Each row below holds a small network's activations on one input, seen along a few directions.
Each table varies a few parts of the input and shows all the possible inputs, shuffled.
Descriptions start from the smaller parts, as in this example, which fits no table here: line(4) and (point or line(9) or (values(3) and ring(5))).
Shared parts are said once, and a part with two or three values counts as separate values.

Other details of the inputs vary at random and push rows far along two fixed directions, the same in every table; ignore that.

Table:
row 1: [ 10 -14  -4 -14 -15  -2   4 -11   5   7  -3  -4 -14  -6 -13]
row 2: [-31  50   9  24  13  -5  -3  42 -11 -21   8  12  30  15  48]
row 3: [ 10 -13 -10  -8  -5   0   3 -21   4  10  -4 -10 -13 -11 -19]
row 4: [  0  -9 -29 -20 -13 -28 -12   8 -16  -7   1  16  -5  12  -3]
row 5: [ 15 -19  31  15  25  37   3 -24  14  28   1 -21 -11 -12 -17]
row 6: [ 16 -20  28  -1  11  26   9 -26  19   6 -13 -13   8  -9 -21]
row 7: [ 11 -30 -12 -10  -4  -7 -16 -10  -1   3  -4   6 -13  -1 -15]
row 8: [-19  21  34  36  30  25   5  14 -14  15   4  -2  14  -3  24]
row 9: [ -2   8 -50 -24 -34 -40  -3   2  -6 -19   8   6 -20   5  -3]
row 10: [  7 -20 -23 -17  -9 -19 -15  -2  -6  -3  -2  12 -11   4 -11]
row 11: [  7 -17  17  11  18  24   8 -22   0  24  -8 -16   2 -17 -16]
row 12: [-35  38   0  19  -3  -8   0  41 -27 -12   6  20  16   8  58]
row 13: [ 10 -11  14   4  12  16   4 -16  11  20   2 -15 -13  -8 -20]
row 14: [ 11 -15  31  14  26  31   8 -20   9  28  -2 -19  -6 -13 -19]
row 15: [ -2  20 -30 -21 -23 -38   3  22   3 -27   8   4   2  17  -9]
row 16: [ -1  -7 -46 -29 -24 -44 -14  11 -14 -16   4  21 -13  15  -4]
row 17: [  7 -16  18  11  18  25   6 -23   1  23  -9 -15  -1 -18 -13]
row 18: [-17  22  32  28  17  26   1  10  -1  -8  -5   9  29   2  36]
row 19: [ 18 -22  -8 -20 -19  -2   2 -18   9   7   0  -7 -21  -9 -21]
row 20: [-10  22  46  43  39  39  -5  12   4   5   2  -6  28   0  37]
row 21: [-36  45   5  19   0  -5   3  39 -18 -27   3  23  34  15  53]
row 22: [ -6   8 -39 -26 -37 -40   8  18  -9 -16   5  13 -12   9   0]
row 23: [ 21 -16  -4 -18 -15   0   4 -23  21 -11  -4  -4  -5  -1 -23]
row 24: [ 16  -2 -11 -18  -9 -13   0  -4  23  -9   2  -9  -6   5 -25]
Each input here is: line(4) and (point or ring(5)).
The inputs of row 12 and row 22 match in every part but the line(4) part. If row 17 is changed in the same way as row 12 into row 22, which row does it become?
> row 11
A walk changes only the ring(5) part. It starts at row 24 and steps to row 18. List the rest of the walk in order.
> row 1, row 3, row 13
Which other rows agree with row 7 in the line(4) part? List them by row number.
> row 5, row 9, row 19, row 20, row 23
A walk changes only the line(4) part. It starts at row 7 and steps to row 10. List the rest of the walk in order.
> row 16, row 4

Table:
row 25: [ -5  14  -3  -3  -9 -15  10  16   4 -14  -1   7   4   7  -5]
row 26: [ -6  23  -5  -2   4  -7   3  10  -4  -1   2 -10   4  -1   6]
row 27: [ -2   5  12  -4  -7   4  -4   8  -8 -12  -5  13  10   8  18]
row 28: [-10   0 -16   2   2  -8 -12  13 -11   1  -7   9   5   1  10]
row 29: [-8 16 10  4  4  2 12 18 -4  5  4 -9  4  4 11]
row 30: [-11   2  -7  17   6  -2 -13  19 -17  -1  -1   7  10   2  20]
row 31: [ -1 -19  16   4  10  15  11 -14  -8  25  -2  -8 -10  -8 -17]
row 32: [ -7  -1  -6  12   0  -1 -13   9 -12  -6  -2   7   0  -2  23]
row 33: [  6  -6  17  11  16  12   8 -10  13  -4  -2 -11   9  -8 -17]
row 34: [ -4  21   8  17   9   3   4  11  -8   1   7 -13  10   2  14]
row 35: [  9 -10  22   1  -4  20  10 -11  20   3  -9  -8  -3  -5 -19]
row 36: [ -4   3 -11  -2   1  -6  -2  10  -8 -18   4  12  17  12  11]
row 37: [ 18  -5  16  11   6  23   7 -17  13  15   3 -22  -2 -12  -7]
row 38: [ 14 -14  21  -4   7  12   1  -6  -1   5  -8   3  12   3  -9]
row 39: [-17  17   0  14   8   8  -1   0 -14   8   4  11  -2  -7  22]
row 40: [ -6  -1 -13  -2  -4  -9 -12   6  -7  -4  -8  10  -3  -3  17]
row 41: [  6 -20  -1 -10  -8   2  13 -18   2  17   3  -1 -23  -8 -17]
row 42: [  8 -14   8  12   7  17   4 -24  -2  17   2  -6 -13 -11  -8]
row 43: [  9 -14  16  -3   6  17  -5 -23   9   3 -12  -2  10   2  -1]
row 44: [-16  24  10  15  14  -1   4  11   3 -10  -4   5  20   1  14]
row 45: [-15  20  10  12   2   6   0   4  10 -10  -3   3  14  -1  15]
row 46: [-11  12   6   9  15   4  -3   9  -8  -6  -6  15  27  12  25]
row 47: [ 16  -2   1  -9  -2  10   6 -16  18  13   0 -18  -7 -12 -14]
row 48: [-11  14   7  14  -2   5   1   5   7 -17   6   1  10   0  11]
row 49: [ 12  -1 -44 -36 -26 -43 -15   9  14 -19  18  12 -32  21 -23]
row 50: [ 14 -20  -1 -13  -6   5  -4 -19   7 -11  -2  -3   0   3 -11]
row 51: [  0  -9  -5  -6   7   5   3 -18  -7  16  -2  -6 -12  -9 -21]
row 52: [  1   0 -57 -30 -38 -50   3  -1 -12 -14  11   5 -26  10 -25]
row 53: [ 16 -11   3 -14 -11   6  16  -8  18  12   1 -16 -15  -6 -17]
row 54: [ -5  -7  -7  -5  -7 -14  -9  17 -13   3  -1  10   3  -2   4]
row 55: [ -4  11  -5   2  10 -14 -17  20   2  -3  14   8  -5  19   2]
row 56: [ 13 -30   1 -16 -10  -4  -5  -9   3   7  -7  -1 -16 -12 -14]
The inputs of row 35 and row 25 match in every part but one. If row 48 is changed in the same way as row 35 into row 25, which row does it become?
> row 33
Describe the family of inputs behind these rows.
> values(2) and (point or (values(3) and ring(5)))
Change only the values(2) part in row 52. List by row number the other rows that result.
> row 42
Change only the values(3) part in row 26. List by row number the other rows that result.
> row 29, row 34

Table:
row 57: [ -3  -4   6   2  11   9 -11  -5  -4   2  -6   7   3   2   9]
row 58: [ 13  -7  -3  -6  -4   3   5  -8  13  11   6 -13 -20  -7 -16]
row 59: [-7  6 19 16  8 17  7 -2 -5 12  4 -4 -3 -5  3]
row 60: [  3   9  18  11  14  19   5 -11  13   5  -3 -13  10  -8   0]
row 61: [ -6  -6  -3  11   4   3  -5   0 -14   6  -1  -1  -2  -6   8]
row 62: [-4  8 18 13 12 17  8 -4 -3 17  5 -7 -1 -5  8]
row 63: [  2   1  -9 -13 -12 -11   7   3   3   4   6  -4 -17  -1 -10]
row 64: [  7 -20 -11 -19  -5  -5  -4 -15   1   3  -6   8  -8   2 -18]
row 65: [ 1 -5 -3  7  4  3 -6  5 -9  9 -1 -1 -3 -6 10]
row 66: [  3   0  16  16  10  21   5  -9   6  13   6 -11  -9  -8  -2]
row 67: [  2  -8   7  14  16  20  -4 -10  -8  18  -3  -7   1  -8   8]
row 68: [ 7 -6 22  4 13 22  5 -9  4  2 -6 -3 16  3 -1]
row 69: [-9  1  5  5 10  6 -9  2 -9  1 -5 12  7  4 16]
row 70: [-10  14   2  11  -1   2   4   6  -4   1   9  -1  -8   0  11]
row 71: [-2  2 21  8 11 19 10 -1  9  8 -8 -9 10 -8 -4]
row 72: [ -5  10  22  14  14  18   4   3   9   4  -5 -10  12  -8   8]
row 73: [  8  -3  -6  -8  -6  -2   8 -12   6  10   7 -10 -16  -3 -13]
row 74: [ -5  -5  16  13  13  14  -2   5 -18  17  -6   1   5 -11  12]
row 75: [  4   8 -20 -10 -15 -13   6  -2   5   2  12  -4 -17   2  -6]
row 76: [ 6  5 21 10 14 21 -4 -4  6 -3 -3 -4 17  1 11]
row 77: [ 16 -15 -12 -20 -18 -14   5  -9  12 -16   0   1  -4   6 -22]
row 78: [  1   4 -10 -14 -13 -12   8   3  12  -7  -2  -6  -3  -1 -13]
row 79: [ -2  -7   3   5   5   3  -2   4 -14  12  -4   0  -1  -8   7]
row 80: [ 19 -23  -1 -16 -11  -2   7 -16  13  -8  -4  -2  -2   2 -28]
row 81: [ -6 -10  11   9  10  10  -7  -3  -5   1  -3  11   5  -1   8]
row 82: [  9  -8  -1  -4  10  -5  -1  -1   3   7   3  -6  -2   5 -27]
row 83: [ 2 -1 17  3  3  9 -1  8  5 -5 -5  0 14  6  7]
row 84: [-1  2 22 15 12 20 12 -9  8  5 -7 -8 10 -7 -7]
row 85: [-12   1  -3  11   1  -1  -4   7 -20   3   0   5   2  -4  14]
row 86: [ 10 -22 -14  -4  -6  -1  -4 -15  -1   9  -1  -8 -14  -9 -17]
row 87: [  8   0 -14 -12 -15 -15   9  -9  14 -11   0  -7  -7  -2 -21]
row 88: [-27  47 -13   8  -7 -19   3  28  -8 -23   7  11  18  11  37]
row 89: [ 4  4 12  3  7 11 -1 -1  3 -8 -3 -2 14  6  9]
row 90: [ 12  -4 -14 -14 -18 -14  -3  -3  11 -20   4   2   0   6  -9]
row 91: [-7 11 13 19 26  6 -7 13 -4  3  5 -3 10  7  7]
row 92: [ 12 -24  -9 -14  -4  -1   3 -20  -7  17  -5  -6 -11 -10 -22]
row 93: [-4 12 19 12 13 18 11 -5  4  5 -6 -7 15 -4  2]
row 94: [-10  18  -7  -1  -7  -9   7   8 -10   2  10   4  -4   4  10]
row 95: [ 16 -20 -12 -18  -4  -2 -12 -21   8   1  -6   1 -13  -1 -20]
row 96: [ -2   5  -4  -8 -12 -11   1  16   1 -16  -1   9  11  12   7]
row 97: [ 4  0 16  3  3  8 -4  6  7 -6 -4 -2 13  5  8]
row 98: [ -4  -3 -18  -6 -10 -14 -14   2  -3 -14   3  16  -4   5   5]
row 99: [  2  -7   6   5   6   6 -15   0   0   3  -7   7   0  -1   8]
row 100: [ 21 -15  -1 -17 -11  -3  -4  -9  19  -6  -3  -8  -2   1 -19]
row 101: [-3  2 21 15 10 20  7 -6  0 14  3 -9 -6 -7 -1]
row 102: [ 20 -19  -2 -14 -10  -3   2 -15  16 -11  -2  -5  -3   1 -23]
row 103: [-24  34  -7  15  11 -18  -8  37 -17 -13  12  13  15  18  26]
row 104: [ 16 -26  -6 -17  -7  -6  -9 -14   9   4  -9   1 -13  -1 -21]
row 105: [ -3 -11  20  11  15  16  -7   1  -5  11 -10   9   8  -3   8]
row 106: [-3  9 10 17 24  6 -8 10  0  3  5 -4  8  5  4]
row 107: [-17  19 -47 -14 -25 -41  -5  22 -23 -16   9  16  -7  11  22]
row 108: [  0   9  19  19  13  18   5  -6  11   1  -2 -10  10  -9   3]
row 109: [-11  18  10  14   4   5  10   6   3  -7  -2  -1  11  -1   9]
row 110: [  5 -14 -15 -17 -13 -18  -8   0   1  -4  -5  11  -9   5 -10]
row 111: [-14  16 -41 -13 -25 -41  -6  29 -21 -16   7  16  -8   9  21]
row 112: [  6 -16 -39 -30 -28 -35  -9  -5   3 -19   3  14 -18   7 -19]
row 113: [  3   8 -12 -12 -12 -12   2   3  15  -8   1  -7  -2  -3  -9]
row 114: [-31  32 -25   6  -9 -25  -5  32 -34 -11   9  21   9  10  45]
row 115: [-1  0 23  9 12 19  8 -1 -1 19  1 -8 -5 -8  0]
row 116: [ -6 -13  17  11  14  15  -5  -5  -5   6  -5  11   7  -3   6]
row 117: [ 14  -6  -7 -17  -9  -5  13 -19  17   0  -5 -13  -5  -4 -30]
row 118: [  3   2 -13 -12 -13 -12   5   4   5   2   8  -5 -19   0  -8]
row 119: [  6 -19 -23 -16 -17 -16   0 -10 -10   3  -2   1 -15  -5 -22]
row 120: [-21  35  -9   3  -7 -15  -2  31 -14 -28   6  20  22  20  40]
The inputs of row 93 and row 60 match in every part but one. If row 116 is changed in the same way as row 93 into row 60, which row does it become?
> row 98
The inputs of row 72 and row 71 match in every part but one. If row 61 is changed in the same way as row 72 into row 71, which row does it become?
> row 119
Describe the family of inputs behind these rows.
> line(4) and (point or (values(3) and ring(5)))
Change only the ring(5) part in row 78. List by row number the other rows that result.
> row 63, row 79, row 83, row 110
Change only the ring(5) part in row 88. List by row number the other rows that result.
> row 57, row 73, row 89, row 107
Change only the values(3) part in row 57. List by row number the other rows that result.
> row 104, row 112
Change only the line(4) part in row 68. List by row number the other rows that result.
> row 76, row 89, row 120

Table:
row 121: [  3  -3 -22  -8   2 -18  -1   0  -7  11  -3  -7  -6  -3 -13]
row 122: [ -8   8  13  19  14   4  -2   9  -2 -11  -5   7  29   6  12]
row 123: [-13  11   9   5   5  -2   5  24 -14  -2   1  15  18   6  12]
row 124: [ 11 -16  12  15  11  29   6 -23   6  26   5 -15 -17 -20 -11]
row 125: [  7  -4  -5 -19 -24  -8   9  -2  11   0   4  -2 -10   0  -3]
row 126: [ 13   6  -4  -7  -1  -7  -7 -10  18 -10   6  -2  -9   6 -13]
row 127: [  1 -19   9   9  15  11   5 -16  -3  23 -12  -7   1 -15 -20]
row 128: [ -9  15   0  13  18  -4  -4  12   0 -13   2   9  23  14  14]
row 129: [ -1 -36  26  23  29  32 -42  -4 -23  13 -14  26   9  -1  38]
row 130: [-13   9 -27 -14 -24 -16   9  -2 -15  -6  -1   5  -9   0   6]
row 131: [  0   8 -10  -8 -14 -21  -4  15   4  -5  13   3 -18   9  -4]
row 132: [ -6  -2 -22 -15 -16 -18   6  -6 -13  -1  -5   6  -8  -6 -12]
row 133: [ -1   6 -18 -15 -25 -13   2  -2   5 -28  -4   2   7   4   0]
row 134: [  4   2 -16  -1  -3 -10  -3  -6  -5   6  13  -9 -21  -7 -10]
row 135: [ 15  -9  14  -3   1  15   3 -23  24  -3  -8 -15   1  -9  -5]
row 136: [-25  43   7  28   8   9 -10  30   3 -21   7  13  18   3  51]
row 137: [ -9   1  40  14  19  24   9   8 -11   7 -10   1  20  -7  15]
row 138: [-25  25  -6  17  -4   0   7  10 -21  -3  12  12   3  -2  42]
row 139: [  4  -6 -13 -16  -3 -18   5  12   1  -1   0  -2  -6  12 -18]
row 140: [ -2  12 -31  -7  -7 -25  -7  10 -12   1  10  -3 -12   4  -3]
row 141: [ 19 -20  30   9   7  30   8 -14  20  25  -3 -17 -13  -8 -15]
row 142: [  8  -7  -3 -22 -22  -6  11   0   3  -3  -4   2  -6   0  -7]
row 143: [ 12  -4   9  -1  17  11  -9 -15  16   3   2  -8   3   5 -20]
row 144: [  9  -4  -9 -14 -15 -11   4  -6   6 -19  -7   1  11   5 -13]
row 145: [  7 -15  18   0  14   8   0  -2   8  12   3 -14 -10   5 -23]
Describe the family of inputs behind these rows.
> point or (values(3) and ring(8))
Change only the ring(8) part in row 137. List by row number the other rows that result.
> row 123, row 125, row 131, row 139, row 141, row 142, row 145
Change only the values(3) part in row 124. List by row number the other rows that result.
> row 136, row 141
Change only the values(3) part in row 123. List by row number the other rows that result.
> row 122, row 127
